A small network was shown many inputs. Here are its activations along a few directions, one row for each input.
In each table, some parts of the input vary, and every possible input appears once, in random order.
A made-up example of a description, with smaller parts first: one of 2 separate values, together with either a single point or one of 11 places along a line or (one of 4 places along a line, together with one of 8 places around a ring).
Shared parts are said once, and a part with two or three values counts as separate values.

Other details of the inputs shift rows strongly along two fixed directions, in all tables alike. That doesn't count.

A family of inputs:
r1: [-18  -5  13  26  -7  -2   8   8   3  -4 -28 -30  12]
r2: [-15   1   3  16  -2   5  -1  -4   1  -5  -7   8  -2]
r3: [ -4 -33 -30  -2  -2  10   2  -3  11  29  10  16 -17]
r4: [-14  24  18  -2  -7 -21   1   4  -1 -15 -15 -24  -7]
r5: [-26  78  61  19 -30 -32 -18  37 -49 -59 -64 -37  35]
r6: [  2  -9 -11  10  11  10   4 -12   1  -6  13  13  -5]
r7: [ 25  17   5 -35  -3  -1 -11   6   1  -3  24   4   1]
r8: [  8 -60 -39  -3  14  26   7 -14  24  42  28  26 -21]
r9: [  9 -38 -34   6   9  30  -1 -26   9  21  31  42 -13]
r10: [-31  -2   8  35   4 -12  14  22 -20 -13 -54 -38  18]
r11: [-12   2  -5   9  -4  -9   4   3  -2   0  -8  -8 -10]
r12: [ 30  25  14 -38  17   0  -8 -17  11 -14  35   8  -9]
r13: [  4  12  16  -2  -4  -4  -5  16 -10 -12 -12 -16  13]
r14: [ 22  -8 -15 -21   9  17 -11 -19   7  12  35  35 -14]
r15: [ 12  -2   5 -20  16   6  -7   8 -11   4   4   0  10]
r16: [  9  -3   5 -19  11   4  -5   6  -1   8   6  -1  -1]
r17: [-37 -16  -9  28 -17 -10   7  13   1  15 -36 -15  -9]
r18: [  5 -17  -8  -3  -6  -5  17 -23  36  21  28  11 -10]
r19: [  5  -6  -1  14  -4  13  -2 -13  13  -8  15  13  -3]
r20: [ -4 -22  -7  15  -5   6   4   5   4   7  -9  -6   0]
r21: [ 13 -30  -9 -15  20  18   4  -5  14  22  21   6  -6]
r22: [-25  12  33  10   1 -11   5  15  -2  -9 -36 -40   9]
r23: [ 45  86  70 -78  14 -33  -7  -2   6 -39  36 -11  19]
r24: [-39 -34 -25  57 -15   5   7  -7   4  19 -34   7 -12]
r25: [-11  86  75 -13  -9 -53   0  22 -20 -52 -42 -42  33]
r26: [ 26  24   3 -27  -6   3 -16   4 -10  -3  26  15   3]
r27: [ 14 -36 -18   5   8  21   6  -7  13  18  15   7  -1]
r28: [ 12  24  12 -10  13   1  -4  -3 -14 -23  12   3   9]
r29: [-48 -46 -20  64  -5   3  15  12  -7  20 -59 -22   6]
r30: [  1 -26 -28  14   4  23  -3 -14  -6  13  11  36  -3]
r31: [-48 -10   4  63 -20 -23  29  -6  17   6 -50 -25   4]
r32: [ 12   8  -9 -22   7  -2  -2  10  -9   1   9   3   1]
r33: [  8 -55 -52  -4   9  19  14 -16  24  36  30  26 -26]
r34: [-38 -43 -27  61 -22  -8  24 -10  18  28 -25   1  -7]
r35: [ 22  21  17 -26   4   0 -13  17 -15 -15  10  -4  17]
r36: [ -4 -54 -35  33   1  23  10  -3   7  23  -4   9   0]
r37: [-47  29  20  45 -25 -19  -4  22 -35 -20 -68 -19  16]
r38: [-27  18  18   7 -11 -24   9  16  -3 -14 -41 -37  -2]
r39: [ -2  13  25  -2  -7  -7  -1  10   3 -12 -16 -26   7]
r40: [ 10 -25 -23  18  -2  25  -1 -14   2   4  20  31  -2]
r41: [-29 -12 -22  39 -12  -7   7  10 -20   6 -32  -6  -1]
r42: [ 37  82  53 -64  22 -13 -22   6 -33 -57  26  -3  26]
r43: [-18 -55 -38  51  -6  17   9   5  -6  21 -26   3   9]
r44: [ 14 -53 -31 -18  16  27   8 -20  34  38  40  23 -24]
r45: [ 13  26  11 -14   8  -5  -8  -4 -14 -20   7   0   3]
r46: [  1  25  15   9 -11   3  -9   9 -25 -28 -10   7  20]
r47: [ 19  29   9 -37   2  -3 -17   4 -10   1  24  13  -3]
r48: [ 22  20   2 -31  10  -3  -6  -2  -4  -2  28   6  -7]
r49: [-28 -12 -19  44  -8   0   7   5 -24  -5 -34   2   4]
r50: [-43  29  28  41 -35 -28  -1  18 -10 -18 -56 -41   5]
r51: [-40   2   9  37 -29 -19   6  15  -1  -3 -49 -34   3]
r52: [ 30 -10 -16 -19  14   1   6 -19  13  13  37  33   3]
r53: [ 28 -20 -15 -32  25  14   6  -9  14  13  33  11  -9]
r54: [ 30  -9 -10 -12   6  24  -6 -19  12  -2  44  35  -6]
r55: [-14  20  10  12 -19 -14  -7  25 -21 -13 -31 -19  14]
r56: [ -1  -2  -5  -2  10  -3   2  14 -15  -5 -14 -10  10]
r57: [ 21  18   7 -23  -6  -1 -11  -4   4  -2  26   7  -6]
r58: [-57 -34 -28  72 -28  -7  10   8  -8  26 -57  -9 -11]
r59: [ 27  30  10 -58   7  -2 -19   9  -5   1  30  10   0]
r60: [ 40  26  12 -36   3  10 -17  -9  -3 -16  39  22   2]
r61: [ 17 -34 -33  10  -2  27  -2 -23  16  18  31  37 -15]
r62: [-36  -2   8  17 -18 -17   5  10   6   7 -38 -25  -9]
r63: [-28  -8  -3  49 -23  -3   3  -2   3  -5 -33  -8  -2]
r64: [ 24 -44 -39 -10  29  24   7 -11   1  20  25  18   2]
r65: [-49 -53 -32  67  -8   2  28   1   9  21 -54 -25  -7]
r66: [ 28  14   9 -41  22   0  -1   5  -4  -7  21  -5   6]
r67: [ 35   6  -7 -34   1  11 -12  -8   5   7  46  24  -9]
r68: [ 24   5   4 -35  16  18  -8 -25  23   1  49  27 -10]
r69: [-46  80  75   7 -29 -53 -13  31 -24 -43 -68 -63  11]
r70: [-27 -33 -25  38 -22   1   9   5   7  16 -28  -5  -8]
r71: [  6 -53 -43  15  -3  10  16 -24  27  39  34  36 -14]
r72: [ 32  17  12 -52  20   6 -16   8  -6   1  29   8   7]
r73: [ -6  17   7 -10  -1 -16   2  14 -10 -10 -17 -19   2]
r74: [ 33  25  10 -38  18   3 -10 -13   1 -14  35  13  -6]
r75: [  1 -51 -32  11  20  21  21 -15  24  26  13   3 -12]
r76: [-19  22  17   1 -14 -17  -6  10  -5  -4 -18 -14  -6]
r77: [ 20 -47 -33  -7  26  24  14 -16  17  24  27  12  -9]
r78: [ 38  83  67 -82  12 -18 -30  -5   3 -40  35  -7   5]
r79: [ 33  34  18 -40   3 -13  -7  -2   2  -8  35  15  12]
r80: [ 29  25  16 -36  22   5  -6 -18  11 -19  41  10  -3]
Each input here is: one of 4 places along a line, together with either one of 2 separate values or (one of 3 separate values, together with one of 6 places along a line).
The inputs of r14 and r24 match in every part but the place on the line of 4. If r13 is changed in the same way as r14 into r24, which row does it become? -> r20
The inputs of r69 and r47 match in every part but the place on the line of 4. If r31 is changed in the same way as r69 into r47, which row does it become? -> r52
Change only the choice among 2 separate values in r34. List by row number the other rows that result. -> r23
Change only the choice among 3 separate values in r22. List by row number the other rows that result. -> r1, r75

A family of inputs:
r81: [ 40  13   9 -49  28   9  -6  -3  -2  -7  36   7   8]
r82: [ 15   4   8 -28  14  -2   3  -1  10   0  16  -6   0]
r83: [ 27  15  12 -43  13   0  -6  -4   8  -3  31   2  -3]
r84: [-24 -21  -8  35   4  -1  13  12 -12   1 -40 -20  13]
r85: [  6  42  16  -7  -2  -9 -14   7 -30 -26  -3   8  14]
r86: [  3 -24 -21  -2  -8   7   1 -10  18  27  20  18 -16]
r87: [-31  -4   6  27 -12 -16  10   7   5   4 -35 -24  -3]
r88: [-16  31  24  14  -7 -10  -5   0 -13 -27 -20  -8   6]
r89: [-12  30  27   3  -9 -15  -1 -10   9 -16  -5  -8  -8]
r90: [ 23   1  -2 -34   8   7  -7  -5  10   7  29  11  -7]
r91: [  3 -27 -20  -4   2   7   6 -13  21  24  19  10 -18]
r92: [ -1  25  20  -7   5  -6  -6  16 -22 -21 -18 -18  16]
r93: [ 42  -1  -9 -49  20  16 -10 -11   8   7  51  22  -8]
r94: [  0 -26 -24   8   1  13   1  -3   3  16   4  11  -7]
r95: [ -7 -31 -22  15   5  10   9  -2   4  15  -5   1  -5]
r96: [ 11   9  -1  -4  10  14  -9 -13  -7 -13  17  22  -1]
r97: [ 28  22  17 -49   3  -4 -11  -3  12   0  35   7  -7]
r98: [-30 -15 -24  52 -19  -3   6  -1 -12   4 -29  10  -2]
r99: [ -5   1  -6  11  -7   4  -8  13 -21  -2 -13   3   9]
r100: [ -6 -12 -25  18 -10   2   3 -12   3  12   7  23 -10]
r101: [-19 -43 -30  57 -19  13  14 -14  14  17 -12  15  -5]
r102: [ -5 -12  -3   6   8   0   8   4   0   2 -10 -10   4]
r103: [ -3  14   0   0 -12 -12  -1 -11   7   2   9  11 -10]
r104: [ 19 -19 -22 -11  11  20  -6  -4  -4  11  21  21  -3]
r105: [  0 -22 -14   0   7   6   7  -5  11  14   7   1  -8]
r106: [ -7   5   4   1 -10  -5  -3   8  -3   0 -10  -6   0]
r107: [-16 -23 -16  27   4   8   7   7 -11   5 -23  -6   5]
r108: [  5  25  18 -15  -4  -6 -11  13 -14 -13  -5  -7   8]
r109: [-30 -24 -17  72 -19  10   8   3 -14  -5 -41   2  14]
r110: [-21  37  35  34 -21 -18  -2  16 -19 -37 -44 -24  25]
r111: [-13  23  15  10  -9  -9  -9  23 -28 -17 -31 -15  17]
r112: [  7 -26 -25   5   9  18  -1  -3  -6  12   8  14  -3]
r113: [-11   8  17   4   5 -13   7  14  -8 -11 -27 -28  13]
r114: [-11 -10 -11  17 -11   3  -3   7 -10   6 -13   3   2]
r115: [  2 -28 -23   5   7  14   5  -6   6  15   7   9  -7]
r116: [  9  -3   7 -23  11  -5   7  -6  20   7  16  -8  -7]
r117: [ 14 -43 -28 -10  18  15  14 -13  24  27  27  11 -11]
r118: [ -8  22  17  -1 -15 -12  -7  15 -11  -8 -16 -11   7]
r119: [ -7 -42 -37  28  -1  20   8 -29  22  22  17  32 -22]
r120: [ 36  14  20 -61  24  -5   1  -9  24   2  46  -3  -4]
r121: [  2  47  42 -31  -5 -23  -9  12  -2 -20  -5 -24   3]
r122: [ -8   9  10  -1  -4  -8  -1   8  -3  -5 -12 -14   0]
r123: [ -7   6  12  -6   0 -12   5   2  10   1  -5 -18  -4]
r124: [  7  51  50 -13 -14 -21  -6   2   4 -31  -1 -16  12]
What do these inputs look like to the network? -> one of 4 places along a line, together with either one of 3 separate values or one of 8 places along a line
The inputs of r94 and r104 match in every part but the place on the line of 4. If r115 is changed in the same way as r94 into r104, which row does it become? -> r92
The inputs of r107 and r105 match in every part but the place on the line of 4. If r109 is changed in the same way as r107 into r105, which row does it become? -> r101
List by row number the other rows that have the place on the line of 4 in common with r116. -> r86, r87, r89, r91, r97, r103, r120, r121, r123, r124
Change only the place on the line of 4 in r119. List by row number the other rows that result. -> r88, r89, r96
Change only the choice among 3 separate values in r110. List by row number the other rows that result. -> r88, r98

A family of inputs:
r125: [ 40  47  31 -63   2  -9 -20   3   2 -14  39   6   4]
r126: [-26  61  63  -9 -12 -43  -3  28 -12 -33 -48 -60  15]
r127: [  8  29  25 -11   0  -6  -9  12 -16 -22  -7 -10  16]
r128: [ -5 -24 -25  28   0  17   0  -1 -13   5  -8  15   4]
r129: [-14  17  17   6 -19 -19  -1  13   0  -4 -22 -21   3]
r130: [-30  10   0  30 -15  -9  -3  14 -23  -9 -38 -11   4]
r131: [ 36 -20 -15 -51  23  13   2 -22  31  25  60  19 -23]
r132: [ 31  15  -5 -46  18   8 -12  -8  -7  -1  40  23  -6]
r133: [-35 -14  -9  51 -22  -5  12 -15  15   5 -23   4 -15]
r134: [ 40  12  18 -54  21   4  -4  -6  15  -3  43   2   3]
r135: [  9 -38 -27   5  13  19   7 -11  10  18  15  14  -7]
r136: [ 30  12  -2 -48  20   4  -8  -8   2   3  39  16  -8]
r137: [ -6 -39 -35  18 -10  11   5  -8  12  31   8  19 -14]
r138: [  5 -41 -31   6   0  15  14 -40  45  29  42  35 -34]
r139: [-22  26  35   7   3 -22   5  21 -12 -24 -42 -44  16]
r140: [ 16  52  35 -22  -3 -10 -18  17 -28 -34  -3  -6  24]
r141: [-21 -47 -36  46  -1  17  11  -3  -3  17 -20   9  -2]
r142: [  8  30  25 -11  -3  -8  -9  13 -15 -21  -7 -10  17]
r143: [-35  18  21  25 -17 -23   3  19 -11 -11 -49 -36   5]
r144: [ 13 -19 -16   4  -1  12   0  -3   3  11  14  16   2]
r145: [ 36  31  22 -66  17  -3 -12  -5   8  -8  43   3  -6]
r146: [-16  47  44   8  -9 -20  -8  27 -30 -39 -44 -35  26]
r147: [  4  20  21 -14  11  -6  -2  10 -11 -17  -8 -17  11]
r148: [  1 -47 -46  34  -8  25   3  -9   1  24   8  33  -3]
r149: [-26  37  27  26 -24 -21  -4  -2  -4 -24 -26  -6   0]
r150: [-18  -3  11  20  -7 -12  11  11   2  -2 -28 -26  10]
r151: [  9 -14 -13  12   1  11   7 -28  17   5  25  25 -10]
r152: [ 38  34  21 -60  11   1 -17  -4   2 -10  42  11  -2]
r153: [ 31   4 -12  -5   3  18  -9 -27   4  -8  44  43  -3]
r154: [  9  62  46 -43   6 -22 -15  16 -18 -32  -3 -22  11]
r155: [-39 -27 -21  52 -21  -3   8   8  -5  17 -40  -6  -4]
r156: [  0 -17 -19  20  -3  16  -4   1 -13   3  -2  18   7]
r157: [  8  54  40 -37   2 -19 -14  14 -15 -27  -2 -18   8]
r158: [-18 -42 -27  42  -8   8  14  -1   6  20 -19   1  -1]
r159: [ -5 -56 -40  30   2  21  13 -11  14  29   4  16  -8]
r160: [ -2  23   9  -3 -11  -5 -12  10 -16 -10  -7   2   5]
r161: [ 13  81  55 -39 -14 -27 -25  24 -27 -40  -6 -16  19]
r162: [ -9  52  51   0  -6 -26   3  -3   3 -37 -18 -24  12]
r163: [ 20  18   2 -27   2   6 -15  -2  -8  -5  25  17  -2]
r164: [ 23 -43 -37  -3  15  29   2 -17  11  23  34  32  -9]
r165: [-56 -49 -23  82 -25  -7  26  10   8  19 -64 -26   3]
r166: [ 22  21   3 -29  -4   2 -15   0  -7  -3  26  17  -1]
r167: [-24 -18 -15  32 -12  -1   4   3  -3  12 -25  -4  -5]
r168: [ 25 -26 -19 -11   6  15   3 -10  16  17  31  18  -4]
r169: [ -7 -26  -8  14   5   6  13  -1  13  10  -8 -10   0]
r170: [  3 -31 -38   5   7  20   0 -11  -1  22  17  29 -12]
r171: [-13 -21 -20  46  -9  10   8 -20   6   3  -4  22  -5]
r172: [-23 -22  -5  29   1  -2  14   5   4   5 -29 -21   1]
r173: [ 23 -21 -12 -35  11   9   4 -15  30  25  43  13 -18]
r174: [-44 -50 -45  76  -6  13  14   3 -20  13 -49   7   3]
r175: [ 16  -9  -2 -25  24   5   8  -5  11   5  20  -3  -1]
r176: [-25  34  25  26  -9 -14  -6  24 -38 -35 -50 -25  24]
r177: [ 43  17   3 -42  16  18 -17  -6  -9 -12  43  26   7]
r178: [  5 -19 -16 -13  11   7   4  -8  11  17  17   7 -14]
r179: [ 23   4  -1 -43  19   1  -2  -8   9   9  33   7 -10]
r180: [-19  35  35  -1 -11 -23  -3  18 -10 -19 -32 -33   7]
r181: [ 45   0   2 -67  15   5  -4 -16  32  19  65  17 -17]
r182: [-17 -18  -6  30  -2   2   7   5  -3   2 -26 -12   5]
r183: [-37 -73 -43  67  -3  13  26  -6  17  34 -34  -5  -8]
r184: [ 35  31  30 -69  15  -7  -8  -5  19  -6  43  -6  -6]
r185: [ -9   3   2  11   8  -2   2   8 -16  -9 -20  -8  10]
r186: [ 29 -16 -15 -29  25  15   2 -11   7   9  35  16  -5]
r187: [-34 -41 -45  74 -28  14   8 -21   8  19 -13  33 -19]
r188: [-46  24  33  47 -19 -25   6  30 -24 -29 -76 -50  24]
r189: [ -9 -44 -33  17  -5  12   9  -9  18  32   6  13 -17]
r190: [-19  11  21   2 -15 -22   5  11  10   0 -23 -28   1]
r191: [  7  57  50 -52  12 -31  -4  14  -3 -25   1 -36   5]
r192: [-39   2  13  23  -7 -23  12  14   0   0 -46 -38  -1]
r193: [ 49   1  -4 -64  13  12 -10 -16  24  17  67  28 -16]
r194: [ -3   1   0   5   8   3  -1   6 -13  -9 -11  -4   8]
r195: [ 32 -56 -59  -7  24  43   0 -25   6  29  51  54 -12]
r196: [-37  -4  -9  45 -19  -6   0  11 -20  -1 -43  -9   3]
The inputs of r148 and r144 match in every part but one. If r195 is changed in the same way as r148 into r144, which row does it become? -> r194
The inputs of r165 and r168 match in every part but one. If r169 is changed in the same way as r165 into r168, which row does it become? -> r188
What do these inputs look like to the network? -> one of 2 separate values, together with one of 4 places along a line, together with either a single point or one of 8 places along a line
Change only the place on the line of 4 in r187. List by row number the other rows that result. -> r133, r138, r149
List by row number the other rows that have the place on the line of 4 and the choice among 2 separate values in common with r155. -> r125, r136, r137, r149, r152, r154, r157, r167
A walk changes only the place on the line of 4. It starts at r170 and steps to r154. List the rest of the walk in order. -> r178, r192
